Each row below holds a small network's activations on one input, seen along a few directions.
In each table, some parts of the input vary, and every possible input appears once, in random order.
Descriptions start from the smaller parts, as in this example, which fits no table here: line(6) and (point or line(9) or (values(2) and ring(5))).
Shared parts are said once, and a part with two or three values counts as separate values.
In the rows, zero is written as 128.

Other details of the inputs shift rows strongly along two fixed directions, in all tables alike. That doesn't count.
To show where, the next rows are all for the same input, with only those details redrawn:
[139  90 131 146  69 107 106  94  95 118 111 109]
[169 116 191 133 120 159 116 121 144 171  76 130]
[170 115 193 134 117 159 116 119 144 170  75 131]
[139  90 131 146  68 108 105  93  95 117 110 110]
[124 106 103 132 157  92 135 140  71 154 170  91]

Rows:
x1: [ 63  79  43  99 129 158 193 139  93 138 183 131]
x2: [140 118 130 149  72 114 121  75  92 109 111 108]
x3: [163 147  67 109 158 104 142 136 103 104 192 110]
x4: [ 79 145 135 151  67 108 113 100 135  97 113 133]
x5: [ 89 112 122 138  60  98 103 125 112 109  80 114]
x6: [200 128 164 100 121 157 107 176 191 105  97 166]
x7: [193 126 155 102 121 158 102 166 184 127  83 155]
x8: [ 67 134  97 127 152  81 132 164  95 154 148 113]
x9: [112 168 189 133 109 147 128 123 162 159  62 158]
x10: [131 154 154 134 239 142 152 131 182 171 171 137]
x11: [ 64 136  99 134 155  90 126 167 113 142 164 113]
x12: [150 155  95 117  59 111 117 138 145  34 131 138]
x13: [143 153  87 119  60 112 112 127 138  53 115 128]
x14: [ 99 179 148 130 219 136 161 169 199 163 156 132]
x15: [124 106 103 132 157  92 135 140  71 154 170  91]
x16: [185 133 105 122  76 117 119 102 132  50 150 140]
x17: [140 145 196 143 137 162 117  91 163 157 102 156]
x18: [105 107 104 154 180  95 123 131 116 138 192 127]
x19: [112 115 106 119  59 110 101 131 114  87  84 104]
x20: [114  32  93 124  59 169 169  55 100 101 148 155]
x21: [155 140 194 137 132 155 129  98 142 165  76 141]
x22: [117 127 154 138 226 134 128 186 166 185 150 147]
x23: [151 173  66 113 158 108 147 156 110  72 194 122]
x24: [129 168 180 163 133 169 124 100 186 138  94 162]
x25: [127 144  54  99 143  95 125 193 120 103 167 107]
x26: [194 151 174 105 126 179 114 113 156 131  99 142]
x27: [113  64  90 125  63 172 189  30  97  91 147 159]
x28: [ 77  91  75 117  38 171 182  64 112  82 128 156]
x29: [ 86 142 126 165  71 109 114 103 154  85 119 139]
x30: [112  94 141 157  86 110  89  82 120 116 131 140]
x31: [134 186 150 126 215 156 166 161 116 187 124 113]
x32: [154 111 188 128 114 152 110 145 151 164  57 132]
x33: [128 164 174 152 142 165 128  92 210 129 100 154]
x34: [114 140 178 151 118 155 106 149 202 142  77 157]
x35: [184 107 109 119  72 110 103 121 135  57 150 141]
x36: [ 79 112  49 114 148 167 219  84  73 120 195 144]
x37: [111 137  70  95 144 103 119 188 100 112 164  93]
x38: [131 107 181 144 144 149  98 129 214 137  93 158]
x39: [111 187 156 128 218 144 161 146 125 200 134 139]
x40: [130 143 111 137  75 127 117  84  96  78 100 110]
x41: [133 142 177 125 106 155 118 160 159 158  48 127]
x42: [109  82 133 140  78  92  98 113 104 115  90 122]
x43: [100 106 110 136 165  82 128 125  78 164 174 119]
x44: [122 171 190 148 126 168 122  97 167 150  89 156]
x45: [135 108  96 113 161  97 131 142  78 137 173  93]
x46: [175 198 118 101 215 163 155 177 151 149 148 134]
x47: [148 167 177 115 111 167 128 140 160 125  54 133]
x48: [ 76 153 101 129 152  82 152 151  85 133 148 100]
x49: [162  98 117 115  71 120  91 104 109  87 133 118]
x50: [148 129  88 112  54 107 101 156 149  45 124 132]
x51: [ 86 114 118 153  83 107  97 114 183  89 115 130]
x52: [130 161 165 125 221 136 157 136 123 209 145 140]
x53: [ 88 156  91 129 146  91 154 158  82 128 150  87]
x54: [142 150 105 125  73 135 105  93 105  66 121 119]
x55: [135 135  92 117 164 103 146 123  73 126 172  91]
x56: [ 85  43  58 101 145 154 188 129  84 138 192 135]
x57: [147 111 184 148 151 155 105 103 208 140 108 158]
x58: [112 163  75 100 148 106 135 168  97  97 171  97]
x59: [122 183 156 126 219 145 164 154 119 192 124 124]
x60: [132 109  85  94 155  98 114 175  95 119 175 100]
x61: [162 121  72 106 156  98 127 155 106 115 192 112]
x62: [119 103  91 105 160  90 126 167  85 131 157  92]
x63: [ 98  90 137 150  86 104  85 109 127 112 115 140]
x64: [115 129 161 117 218 125 134 182 130 210 127 142]
x65: [142 129 166 121 220 133 145 164 120 210 135 125]
x66: [119 118 132 170  94 114 110  66 137  97 138 142]
Question: The inputs of x36 and x28 match in every part but one. If x46 is changed in the same way as x36 into x28, which row does it become?
Answer: x13
Question: The inputs of x44 and x30 match in every part but one. If x31 is changed in the same way as x44 into x30, which row does it become?
Answer: x15
Question: Describe the family of inputs behind these rows.
Answer: ring(6) and (point or line(10))

Rows:
x67: [158 160 164 109 154 167 133 147 177 146 105 156]
x68: [163 138 185 137 160 162 124 137 161 168 104 130]
x69: [100 136  94 112 199 132 176 130  74 166 178 105]
x70: [ 99  66  74 126  96  98 119  94  79  98 164 113]
x71: [155 141 178 126 148 155 118 158 152 182  83 124]
x72: [ 96  82  84 145  89  85 153  95  70 111 163 121]
x73: [138 124 149 132  37 149 102 108 167  87  65 137]
x74: [174 114 148 142  47 154 101  90 158  88  78 137]
x75: [176 152 168 109 149 170 126 160 157 148 102 149]
x76: [ 99 115 102 148  95  88 112  94 106  93 154 114]
x77: [137 141  97 118 198 117 158 158 126 138 170 111]
x78: [138 154 182 125 159 156 123 136 170 163 102 152]
x79: [120 151 103 106 188 117 148 180 118 138 166 118]
x80: [140 145 107 105 180 120 141 185 103 142 171 112]
x81: [100 112  95 142  92  78 107 110  91  98 131 114]
x82: [113 111  95 144  84  87 101 109  81  99 143 115]
x83: [ 93 144 109 127 185 109 142 174 118 164 157 100]
x84: [168 151 165 114 159 163 136 139 176 147 103 152]
x85: [125 120  86 124  87  94 119 106 107  75 146 126]
x86: [150 147 181 126 160 153 120 144 153 168  89 149]
x87: [121 116  79 141  90 104 125 105 118  77 147 112]
x88: [ 75 113  78 140  86 124 146  79  80  98 155 114]
x89: [157 137 186 137 164 157 128 132 165 165  99 131]
x90: [134 152 178 126 156 154 121 151 164 167  86 145]
x91: [119 122  83 133  88 101 120 105 117  78 153 123]
x92: [ 87  72  71 129  97 102 122  95  89  94 166 117]
x93: [156 153 157 128 155 177 140 147 188 147 105 144]
x94: [135 114 167 158  59 141  99  76 163  98  75 135]
x95: [155 143 188 130 161 154 123 131 163 167 104 142]
x96: [114 139 119 128 200 101 143 146 114 154 176 115]
x97: [ 94 137  92 113 202 130 180 128  79 162 177 109]
x98: [164 153 167 108 158 162 134 152 166 142  93 154]
x99: [134 109  83 138  89 100 122 105 107  78 146 108]
x100: [139 149 105 104 191 117 147 167 113 141 175 122]
x101: [147 129 146 140  48 155 104  89 174  85  83 155]
x102: [144 149 179 126 163 150 123 141 159 164  87 152]
x103: [142 142 178 124 157 147 125 150 163 175  75 128]
x104: [114 140 113 122 193 101 135 170  97 165 158 110]
x105: [123  81 152 136  51 171 101  78 161 105  79 158]
x106: [125 110  93 122  75  92 116 123  99  80 132  99]
x107: [127 117  88 125  83  96 115 116  96  74 142 120]
x108: [132 156 180 128 155 162 124 141 174 162 106 154]
x109: [133 115  87 132  86  98 118 104 105  80 151 118]
x110: [ 96 150 110 128 191 112 140 166 115 154 169 123]
x111: [ 84 121  95 134 186 113 188 155  98 166 195 127]
x112: [108 126  82 131  82 104 118 120 112  74 146 128]
x113: [138 115  85 133  80 104 113 107 102  81 156 117]
x114: [128 142 106 103 187 110 153 179 117 142 156 101]
x115: [120 125 159 148  50 139  90  99 156 106  67 148]
x116: [126 137 119 129 190 110 135 153 104 160 183 110]
x117: [129 116 165 161  57 146 100  81 168  98  79 137]
x118: [156 158 164 110 155 167 132 154 172 142  97 155]
x119: [109 113  98 127 187 111 181 156  78 178 197 120]
x120: [154 121 156 127  46 140 100 102 154  80  64 148]
x121: [145 150 103 105 185 123 143 171 110 144 181 121]
x122: [ 81 110  77 136  91 118 146  74  74  98 152 111]
x123: [167 150 174 106 151 162 129 163 159 147  94 144]
x124: [ 99 142 109 124 190 103 142 171 113 165 152  97]
x125: [128 123 161 147  54 135  91  87 151 100  66 152]
x126: [144 118 170 143  54 132  89  79 146 104  74 148]
x127: [148 141 180 124 153 149 122 153 156 178  77 124]
x128: [152 151 167 108 149 163 136 164 175 150  89 132]
x129: [133 125 179 133 149 169 167 130 160 179  99 164]
x130: [151 139 185 136 169 155 132 130 171 161  96 134]
x131: [112 110  95 143  82  85 100 118  82 104 138 110]
x132: [111 129  83 129  83 106 118 113 119  78 152 129]
x133: [ 99 107  81 133  88 120 140  78  61 107 157 105]
x134: [ 93 117 102 151  92  95 113 100 112  94 157 118]
x135: [113  96  88 107 199 125 147 158  89 166 199 110]
x136: [ 98 114  95 127 198 100 190 149  86 170 187 124]
x137: [ 95  67  72 127 100  96 122  92  84  95 162 117]
x138: [172 147 172 105 143 167 129 169 160 155  94 127]
x139: [138 120 168 143  59 130  92  77 152 101  73 151]
x140: [114 153 101 110 182 123 148 183 124 137 168 122]
x141: [150 117 168 144  47 138  85  83 142 107  79 147]
Question: The inputs of x121 and x67 match in every part but one. If x133 is changed in the same way as x121 into x67, which row does it become?
Answer: x122
Question: Describe the family of inputs behind these rows.
Answer: line(5) and (values(3) or (values(2) and line(6)))
Question: Change only the line(5) part in x134. List by row number the other rows that result.
Answer: x76, x95, x96, x116
Question: Change only the values(3) part in x129. List by row number the other rows that result.
Answer: x92, x122
Question: Change only the values(3) part in x105. List by row number the other rows that result.
Answer: x88, x111

Rows:
x142: [113 121  70 126 117  47  73 140  71  84 179  81]
x143: [135  96 173 143  57 166 112  88 155 131  53 134]
x144: [ 94  88  67 139 102  86 138 108  60 112 165  86]
x145: [120  88  87 135 108  74 124  97  53 112 173 110]
x146: [187 124 160 113 105 190 137 109 166 120  94 158]
x147: [146 178 139 122 207 155 160 149 158 150 163 140]
x148: [140 118 154 120 195 146 141 153 124 193 141 137]
x149: [132 114 185 136 105 173 126 111 170 155  60 138]
x150: [165 120 186 124 160 161 128 132 141 184 102 151]
x151: [ 69 105  60 126  98  89 141 119  78  94 171 117]
x152: [149 143 158 114 163 187 149 140 191 144 114 158]
x153: [117 123 167 135  57 165 115  96 169 112  58 167]
x154: [159 175 154 119 201 107 126 222 161 168 119 101]
x155: [115 159 156 139 203 140 151 147 144 186 127 115]
x156: [190 133 136 131  16 121  78 122 185  31  73 145]
x157: [189 136 154 101 155 182 158 130 152 143 119 151]
x158: [154 141 158 142  70 169 115  78 188  88  83 162]
x159: [ 74  89  88 156  71  88 120  88  94  92 133  97]
x160: [182 133 130 117  26 147  64  99 165  37  73 133]
x161: [146 101 191 135 107 167 108 110 162 160  76 158]
x162: [101 130  77 104 190 117 171 169  77 157 192 117]
x163: [110 133  66 124 114  63  90 143  74  86 158  60]
x164: [128 123 188 135 170 158 123 138 169 181 100 153]
x165: [144 131 149 117 190 150 159 153 116 188 128 114]
x166: [ 81 165  88 125 204 103 164 161 100 153 189 120]
x167: [ 83 119  90 164 118  56 111  94  73 105 185 107]
x168: [101  99  49 123 105 103 145 111 100  72 191 114]
x169: [134  89  96 129  39 142 120  79 133  63 124 138]
x170: [113 162  60 113 158  49 128 210  91 100 187 100]
x171: [101 138 134 132 228 113 143 160 125 188 171 125]
x172: [ 91 159 107 143 209  92 157 149  91 165 185  89]
x173: [132 182 183 130 160 164 142 138 163 165 101 159]
x174: [107 146  56 108 111  73  96 156  73  73 165  93]
x175: [164 166 163 119 211  99 109 220 164 172 136 125]
x176: [105 139 111 102 204 144 171 181 112 178 168 130]
x177: [ 67 108  72 153 110  73 130 102  81 104 162  88]
x178: [122  88  93 140  62  91 127  79  64  94 131  96]
x179: [135 157 130 113 201 162 160 153 168 150 154 143]
x180: [156 143 169 106 150 180 152 146 141 170  96 158]
x181: [137 104 192 138 111 162 108 109 170 156  75 158]
x182: [109 121 148 146  22 141 102  69 153  82  63 160]
x183: [147  91  96 127  40 142 123  76 125  64 124 138]
x184: [152 106 148 128  21 147 116  70 116  89  68 155]
x185: [135 148 192 144 178 151 122 129 168 183 104 152]
Question: The inputs of x157 and x178 match in every part but one. If x169 is changed in the same way as x157 into x178, which row does it become?
Answer: x143
Question: The inputs of x150 and x180 match in every part but one. If x185 is changed in the same way as x150 into x180, which row does it become?
Answer: x166
Question: Describe the family of inputs behind these rows.
Answer: line(4) and (values(2) or line(9))

Rows:
x186: [155 110 142 121  24 162 121  94 127  88  69 140]
x187: [143 152 149 128  69 160 115  92 179  82  85 155]
x188: [136 183 116 116 216 126 163 167 150 144 181 128]
x189: [150 122 134 123 199  90  98 184 128 159 167 109]
x190: [174 139 153 136  44 127  83  76 144  74  79 129]
x191: [123 103 141 139 219 140 158 116 106 200 170 105]
x192: [143  95 155 155  48 111  71  99 184  79  93 159]
x193: [181 160 190 126 137 196 142 120 197 141  94 176]
x194: [100 129  51 122  97  72 125 149  73  72 153  76]
x195: [ 81 123  55 124  99  81 120 152 101  81 161 101]
x196: [164  88 153 106  57 175 132 101 130 115  72 160]
x197: [120  96 133 130 210 143 166 128  97 209 158 101]
x198: [ 74 119 107 169 110  46 104  86  47 127 159  96]
x199: [122 162  89  89 214 117 173 201  97 158 177  94]
x200: [119 184  89 125 236  98 156 188 134 136 200 105]
x201: [ 96 121  60 155  87  48 102 116 110  50 182 104]
x202: [145 122 160 122  57 138  91 140 157 104  53 127]
x203: [136 152 144 142  56 149  98  95 183  66  73 144]
x204: [120  96  64 131 113  99 149  94  89  81 199 142]
x205: [ 97 169 213 143 197 171 144 134 170 214  90 166]
x206: [143 182 102 115 240  94 135 194 107 152 188  83]
x207: [135 157 103 107 229  86 130 215 102 166 179  85]
x208: [ 70 144 136 127 220 105 168 177  77 218 148 107]
x209: [108 171  89 108 181 128 154 185 129 132 151 110]
x210: [103 128  57 128 108 111 148 104  91  74 194 124]
x211: [163 138 170  99 184 208 165 139 176 167 122 185]
x212: [196 171 220 120 176 165  94 171 201 172  68 139]
x213: [157 172 176 103 125 199 143 146 195 145  65 160]
x214: [ 99  74 152 162  55 173 129  27 153 112  89 151]
x215: [184 183 180 111 184 161 121 180 168 167  81 122]
x216: [176 116 147 131  32 148 103  82 124  88  77 138]
x217: [ 69  52  74 142 101 103 157  83  57 130 161  89]
x218: [191 125 213 117 149 158  87 175 189 179  62 150]
x219: [131  99 152 126  60 144  89 132 176 110  71 157]
x220: [ 71 110 100 163 101  49 113  99  40 134 147  95]
x221: [168 128 180  93 135 224 161 134 178 166  76 190]
x222: [181  91 152 128  45 148  98  61 125  89  93 157]
x223: [ 96  68 144 152  43 178 138  44 142 124  73 146]
x224: [ 90 114 115 141 247 137 190 129 119 197 204 119]
x225: [108 166 213 155 186 150 138 127 167 206  94 164]
x226: [157 162 163  97 164 209 167 160 170 168 101 163]
x227: [ 89  95  70 137 115  69 101 136 117  84 186 122]
x228: [179 122 153 138  42 145  94  68 132  82  89 139]
x229: [113 169 117 114 221 122 141 193 157 149 173 122]
x230: [101  75  72 124  84  64  96 154  82  92 154  98]
x231: [123 123  55 128  76  61 112 112  62  67 165  83]
x232: [134  74  57 119  77  82 126  96  45  82 176 112]
x233: [ 31 110  82 158  77  72 132  88  60 116 142 116]
Question: The inputs of x229 and x195 match in every part but one. If x211 is changed in the same way as x229 into x195, which row does it become?
Answer: x221
Question: The inputs of x216 and x186 match in every part but one. If x215 is changed in the same way as x216 into x186, which row does it become?
Answer: x194
Question: Describe the family of inputs behind these rows.
Answer: ring(6) and (values(2) or line(6))
Question: Change only the line(6) part in x189. List by row number the other rows that result.
Answer: x190, x206, x212, x222, x228
Question: Change only the values(2) part in x198. List by row number the other rows that result.
Answer: x191
Question: Change only the ring(6) part in x218. List by row number the other rows that result.
Answer: x189, x192, x219, x227, x230
Question: Change only the values(2) part in x214. List by row number the other rows that result.
Answer: x205
